These are the activations of a small neural network, seen along a few directions. Each row is one input.
In each table, some parts of the input vary, and every possible input appears once, in random order.
A made-up example of a description, with smaller parts first: one of 4 places along a line, together with either a single point or one of 9 places around a ring or (one of 2 separate values, together with one of 8 places around a ring).
Shared parts are said once, and a part with two or three values counts as separate values.
In the rows, zero is written as 128.

Rows:
row 1: [ 95 119 135 128 130 103 128 131 141 115 134 141 140 127  66  79 107 148
 146]
row 2: [122  81 156 141 102 115 162 160  98 144 104 161 120 123 103 122 143 114
 125]
row 3: [119 143  94 124 109  86 193 105 159 123 168 135 110 120 148 156 117 117
 138]
row 4: [115 136 139 138 173 177  90 138 141 124 117 144 166 159 137 118 115 140
 135]
row 5: [128 106 111 146 104 112 148 115 139  92 121 130  97 110  93 129 135  82
 101]
row 6: [140 147 173 144 129 128  65 155  91 150  94 127 106 106 150 124 137 147
 111]
row 7: [114 132 158 147 102  92 123 118 119 131 123 123 117 122  60  70 117 140
 128]
row 8: [140 107 141 112 149 177 101 161 127 142 106 161 154 150 158 123 130 136
 112]
row 9: [140 144 157 130 141 129  56 125  96 134 122 100 111 142 106 110 135 169
 130]
row 10: [110 129 176 154  96 111 144 148  99 142 100 125 100 104  99  87 130 112
 119]
row 11: [126 126 134 126 154 132  57 127 124 115 116 119 156 145 124 106 126 160
 160]
row 12: [161 184  72  93 116 134 142  95 183 178 183  93 147 113 199 219 114 145
 155]
row 13: [129 152  56  95  91 102 213  90 163 164 195 105 141  93 148 173 112 117
 165]
row 14: [110  95 127 127 121 153 180 147 107 128 117 172 144 147 106  94 123 122
 119]
row 15: [138 121 167 132 143 160  94 180 105 163  98 140 112 137 161 140 142 128
 103]
row 16: [ 86 115 117 126 136 136 159 132 123 102 118 169 154 151  87  91 121 116
 152]
row 17: [151 133 116 137 162 139 107 111 127 103 147  95 124 140 161 154 145 120
 110]
row 18: [143 157 110 102 136 132 130 103 167 134 159  92 142 123 202 178 137 137
 127]
row 19: [163 118 113 129 145 151  98 115 126  86  94  98 112 125 141 156 156 110
 108]
row 20: [129 116 108 130 123  90 170 105 125  90 145 129 108 126 112 133 118 101
 117]
What do these inputs look like to the network? -> one of 2 separate values, together with either one of 4 places along a line or one of 6 places around a ring
The inputs of row 1 and row 11 match in every part but the choice among 2 separate values. If row 13 is changed in the same way as row 1 into row 11, which row does it become? -> row 12
Which other rows does row 19 become when the place on the line of 4 takes its other values? List them by row number. -> row 12, row 17, row 18

Rows:
row 21: [100 125  57 118  96  86 238  94 175 107 183 152 126 111 114 148  96  98
 142]
row 22: [204 147  79 113 131 139 135  89 136 148 148  79 111  95 213 224 158 113
 125]
row 23: [122  84 202 156 102 129 134 174  92 129  80 153 108 121  81  70 145 106
  80]
row 24: [ 57  78 161 153 109 118 152 148 110  88  95 199 118 128  29  44 119 116
 105]
row 25: [ 90 120 163 117 172 191  50 189 109 139 102 199 188 192 113  77 121 163
 151]
row 26: [163 130  98 123  96 111 225 107 159 149 160 104 116  99 158 166 122  90
 124]
row 27: [132 168  58  83 160 165 144 128 173 159 185 147 197 173 190 173  98 144
 192]
row 28: [122 120 180 145 164 140  37 133 109  84  89 111 124 147 105  83 138 141
  99]
row 29: [ 92 122 190 150 114 101  85 153  77 140  87 130 107 124  71  71 136 163
 133]
row 30: [130 172  84 117 102  83 175  92 156 162 168  72 112 101 150 169 107 142
 171]
row 31: [169 102 187 147 142 163  42 153  67 126  67 129 104 118 124 126 180 138
  79]
row 32: [155 167  76 114 148 109 121  76 174 106 171  63 125 128 189 186 114 121
 135]
The inputs of row 31 and row 22 match in every part but one. If row 25 is changed in the same way as row 31 into row 22, which row does it become? -> row 27
What do these inputs look like to the network? -> one of 2 separate values, together with either a single point or one of 5 places along a line
Which other rows does row 29 become when the place on the line of 5 takes its other values? List them by row number. -> row 23, row 24, row 28, row 31
Which other rows does row 32 become when the choice among 2 separate values takes its other values? List them by row number. -> row 28

Rows:
row 33: [130 115  49 135  94 109 243 115 175 130 174 150 103 104 163 176 100  80
 113]
row 34: [132 168  62  84 167 188 118 136 204 155 194 168 197 186 170 167  92 160
 207]
row 35: [ 40 103 168 138  94  90 182 156 110 139 113 150  89 108  14  68 103 126
 147]
row 36: [112 101 182 143 171 138  46 135  84 104  79 118  97 159 112  74 144 149
 117]
row 37: [ 97 133 199 147 164 141  34 144 109  98  87 104 124 141  98  81 132 164
  99]
row 38: [201 156 106  91 112 152 126 120 141 160 141  75 162 130 216 185 138 120
 131]
row 39: [ 86  74 165 137 110  98 176 140 124  74  91 173 107 111  65  46 115 100
  98]
row 40: [138  87 175 152 158 142  56 139  61 101  73 133 122 135  94  97 143 158
 105]
row 41: [ 87  68 153 178 101 112 176 162 122 126  77 207  97 119  70  69 118  79
  88]
row 42: [ 75 120 156 113 181 188  57 184 138 135 115 225 202 215  97  61 123 180
 147]
row 43: [130 133  62  99 111  89 231  94 171  91 187 109 105 100 146 154  88  79
 121]
row 44: [154  99 179 149 131 185  52 171  67 156  82 133 125 124  91  97 162 131
  85]
row 45: [178 165  78 121 129 122 112  93 142 110 143  88 140 117 182 206 147 139
 142]
row 46: [132 114 183 147 144 149  52 141  59 123  77 160 115 130  94 114 164 137
  92]
row 47: [ 73  86 183 166  95  75 176 134  93 128 120 154 131 123  46  52 130  95
 145]
row 48: [152 112 203 131 134 184  73 177  66 133  69 114 147 153 120  86 163 139
  89]
row 49: [100 178  65 116  81  77 244  88 172 155 188 110 106 108 100 162  86 122
 164]
row 50: [159 151  85 102 130 120 109  98 125 140 160 106 129  92 208 215 152 134
 133]
row 51: [198 150  93 108 119 157 123 115 154 164 138  97 138 101 207 194 163 143
 130]
row 52: [151 184 105 123 143 120  87  71 183 134 155  69 132 128 195 173 105 138
 150]
row 53: [132 155  87 124 102  55 248  99 157 144 190 111 129 109 141 156 113 110
 166]
row 54: [159 165  79 113 143 127  96 103 158 118 162  62 120 124 186 181 134 134
 148]
What do these inputs look like to the network? -> one of 2 separate values, together with either a single point or one of 4 places along a line or one of 6 places along a line
The inputs of row 51 and row 44 match in every part but the choice among 2 separate values. If row 45 is changed in the same way as row 51 into row 44, which row does it become? -> row 40
